These are the activations of a small neural network, seen along a few directions. Each row is one input.
Each table varies a few parts of the input and shows all the possible inputs, shuffled.
Descriptions start from the smaller parts, as in this example, which fits no table here: one of 5 places around a ring, together with either a single point or one of 9 places around a ring or (one of 3 separate values, together with one of 4 places along a line).
Shared parts are said once, and a part with two or three values counts as separate values.

Other details of the inputs vary at random and push rows far along two fixed directions, the same in every table; ignore that.

A family of inputs:
R1: [  6 -16 -18  11  20  19  12   8  25   7  -8 -18  -3  -4 -11]
R2: [ 11   9   2  20  11   5  -7 -20 -10  16 -21  -3   7   1 -11]
R3: [ 10 -22  -3  11  19  19  23   7  29   1 -11   2   9   1   2]
R4: [ -1   4   8  -5 -10 -10   4  -2  -9  -2   1  15   2   1  16]
R5: [ -9   6   1  -9  -9  -6 -12   3 -10  -6  15  -5  -7  -1  -3]
R6: [-14  -6   6 -28 -23 -13   2  10  -8 -19  29  19  -2   9  21]
R7: [ 14  -5   6  25  27  19  -6 -13  10  14 -19 -11   9   6 -23]
R8: [-15 -31   0  -5  11  19   5  19  29 -13  15 -12 -11   4  -6]
R9: [  2  25  -9   1  -8 -12 -16 -12 -22   7  -4  -8  -2  -4  -8]
R10: [ -5  -3   4 -13 -13  -7   1   2  -7  -8  14  13   1   6  14]
R11: [ -5  16  -5 -10 -14 -13 -14  -3 -16  -2   9  -5  -5  -2  -1]
R12: [ -5   7  10  -6 -10 -13   3   7  -2  -4  -3  11  -4 -11  10]
R13: [  8  22   5   9  -4  -9 -12 -21 -27  10 -11   5   7   2  -5]
R14: [-29   3  17 -41 -37 -31   0  25  -9 -31  35  27 -11  -3  34]
R15: [ 19  30 -12  23   7  -4 -16 -24 -21  24 -27 -19   2  -9 -22]
R16: [ -4   5   7  -2  -6  -5  -7  -8 -14  -2   3   8   2   6   4]
R17: [ 17  24  -2  12  -2  -8  -6 -22 -24  18 -17   3  10  -1  -5]
R18: [  2 -31   0   0  14  20  24  17  37  -6   1   4   6   3   7]
R19: [  3  -4 -13   9   9  12   3  -3  10   9 -14 -17  -3  -4 -13]
R20: [  0  21 -11  -4 -13 -12 -10  -8 -21   3   2  -6  -3  -5  -2]
R21: [  6 -17 -17  11  19  19  12   8  25   6  -6 -18  -3  -4 -10]
R22: [ -1  16 -14 -11 -14 -16  -6   2 -16  -3  14  -2  -5  -4   7]
R23: [ 5  3  0 -7 -7 -8  9  3 -2 -4  5 15  9  0 14]
R24: [  0 -31   7  10  19  23  20   9  33  -1 -10   1   3   4   5]
R25: [ 12  27   7  14  -2 -15  -5 -11 -16  15 -25   2   2 -15  -1]
R26: [  3  20 -13   1  -9 -11  -8 -10 -20   5  -5  -7  -3  -5  -6]
R27: [  8 -14   8  19  25  21  -2  -5  15   9 -12  -9   5   8 -20]
R28: [-19 -23  14 -24 -14  -2  12  19  14 -23  21  20  -4   8  24]
R29: [ -1   9  11  -5  -4  -9 -15  -6 -16  -3  10   8   4   9  -3]
R30: [-19 -45   3  -5  17  29  10  26  44 -18  17 -14 -12   4  -7]
Each input here is: one of 3 separate values, together with either a single point or one of 4 places along a line or one of 5 places along a line.
Question: The inputs of R1 and R22 match in every part but the choice among 3 separate values. If R18 is changed in the same way as R1 into R22, which row does it become?
Answer: R3
Question: Which other rows does R2 become when the choice among 3 separate values takes its other values? List them by row number.
Answer: R13, R16
Question: Which other rows does R30 become when the choice among 3 separate values takes its other values? List them by row number.
Answer: R5, R8

A family of inputs:
R31: [ 10  52   3   0 -21 -30 -31 -27 -52  12  -2   5   6   1  -5]
R32: [ -8   9  -5 -20 -18 -14  -2   7  -8 -11  16   3  -6  -6  10]
R33: [-5 -7 -4 -9 -2  0  7 15 11 -6  7 -5 -7 -6  2]
R34: [ -9 -15   3  -8   3   7  -2   6   9 -11  17   1  -3  12  -2]
R35: [ 10  -1  -6  16  14  10  -2 -11   5  11 -14 -12   0   1 -14]
R36: [ 10   7  -6  19  14   7  -1 -10   1  15 -20 -13   0  -9 -10]
R37: [ -2 -10  14  -2   0  -1  11   7   8  -5  -3  17   5   2  15]
R38: [  1 -18   8  -3   2   7  15   9  16  -6   2  16   5   8  14]
R39: [ -3   4  12 -13 -17 -14   6   1  -8 -10   9  23   7   1  21]
R40: [  8   1   4  18  18  11  -6  -8   4  12 -14 -10   2   1 -17]
R41: [  9   3  -1  18  13   7  -4  -8   1  13 -19 -10   1  -5 -15]
R42: [-12   6  -2 -15 -20 -11  -4   3 -13  -8  15   4  -4  -1  10]
R43: [  4  -3  -3  15  12  12   0  -7   5   8 -16 -12   2  -1 -13]
R44: [ -5 -15 -10 -10   2   6   9  16  17 -10  13  -4  -5  -2   3]
R45: [ -8 -11  -7  -5  -2   4   3   6   4  -5   8  -4  -5   4   3]
Question: What is each input in this table made of?
Answer: one of 3 separate values, together with either a single point or one of 4 places along a line
Question: Which other rows agree with R38 in the choice among 3 separate values? List them by row number.
Answer: R34, R35, R44, R45
Question: Which other rows does R41 become when the choice among 3 separate values takes its other values? List them by row number.
Answer: R35, R43

A family of inputs:
R46: [  3 -28  -2  11  23  24  17  15  41  -2 -10 -10   1  -4 -10]
R47: [ 23  33   1  39  18  -1 -19 -35 -28  36 -42 -15   4  -8 -25]
R48: [ -6  16   0 -15 -27 -23   0  -2 -25  -3   6  16  -4  -5  22]
R49: [ -2  26   6 -13 -18 -22 -16  -1 -24  -5  14   7   0  -2   1]
R50: [  7 -16 -15  18  20  26   8  -7  20  10 -18 -20   2   1 -15]
R51: [ -2  25 -13 -21 -27 -24  -9  -2 -29  -7  21   7   1  -1   8]
R52: [  0 -31  -1  20  26  33  14   0  36   6 -24 -16  -1  -1 -13]
R53: [-17  11  10 -19 -24 -14 -15  -4 -22 -13  17   8  -6   5   7]
R54: [  5 -15   6  19  21  18  11   2  28   6 -27  -7   2  -8  -9]
R55: [ 34  55 -22  33   2 -13 -11 -42 -44  42 -42 -13  11 -13 -11]
R56: [ 14   8  18  -6 -11 -11   2 -19 -25  -1   7  40  28  22  20]
R57: [ -3  15 -14 -25 -26 -23   3   9 -18  -9  24  11  -2  -2  20]
R58: [-30 -35   1 -31 -12  11   3  22  18 -32  43   1 -11  16   8]
R59: [ 10 -18  -9  19  30  23   3   3  23  10  -7 -20  -1   3 -20]
R60: [-7 -2 14 -2 -1 -1 -5  3  5 -5 -2  3 -2 -1 -2]
R61: [-18 -33  -6 -23  -1  13   6  25  26 -25  34  -3  -7  12   1]
R62: [ 21  15 -10  36  25  13 -14 -28 -12  31 -32 -24   4  -2 -29]
R63: [-6 -3 10 -8  0 -6 -5 12  3 -9 14  3 -5  1  0]
R64: [ -3   3   8  -6 -10 -11  11   8   2  -3  -5  12  -2  -9  18]
R65: [ -4  27   1 -27 -34 -36  -1   9 -27 -11  21  22  -2  -9  27]
R66: [-19 -54  19  -1  25  28  17  31  53 -18   8  -2 -11   6   0]
Question: What is each input in this table made of?
Answer: either a single point or (one of 4 places along a line, together with one of 5 places around a ring)
Question: Which other rows does R46 become when the place on the ring of 5 takes its other values? List them by row number.
Answer: R50, R51, R52, R54

A family of inputs:
R67: [  3  14   2   0 -11  -7  -7 -16 -19   5  -4   7   7   4   4]
R68: [ -3 -14   6   1   6   6  14  14  19  -4  -1   5  -2  -4   8]
R69: [-20 -54   6 -11  13  22  22  27  42 -21  14   6  -7  11  10]
R70: [  0 -12  -2  10  18  17  -2   1  13   5   3 -17  -5   6 -16]
R71: [ -9   8   1 -14 -13 -11 -13   3 -15  -9  23  -1  -8   2   2]
R72: [ -4  13   6  -8 -17 -11  -5  -9 -18  -1   1   8  -1   0  11]
R73: [ -5  -1   9 -18 -15  -7   4   8  -1 -14  18  16   4   5  13]
R74: [ -3  22  -6  -8 -15 -16 -16  -5 -19  -1   0  -5  -4  -6  -8]
R75: [  4  28   3   5 -13 -19 -10 -16 -30  13 -14   6  -1  -7   6]
R76: [  8  -2 -26  10   9  10   8  -2   8  11  -9 -20  -2  -6  -7]
R77: [-12 -51   4  -5  15  27  19  20  40 -19  12   5  -2  14   6]
R78: [ -3  19   8 -14 -20 -19  -2   0 -17  -6  11  14   4  -4  16]
R79: [  1   9   6 -11 -10 -19   0   5 -10  -5   8  15   2  -1  12]
R80: [ 24  32 -13  37  20   4 -16 -28 -14  33 -42 -26   6 -13 -33]
R81: [ -3   1   6 -16 -11 -12   1   8  -5 -12  17  19   5   5  12]
R82: [ 21 -11 -11  44  45  35   2 -11  27  26 -39 -33   3  -8 -36]
Question: What is each input in this table made of?
Answer: either a single point or one of 5 places along a line or (one of 2 separate values, together with one of 5 places around a ring)
Question: Which other rows does R72 become when the choice among 2 separate values takes its other values? List them by row number.
Answer: R78
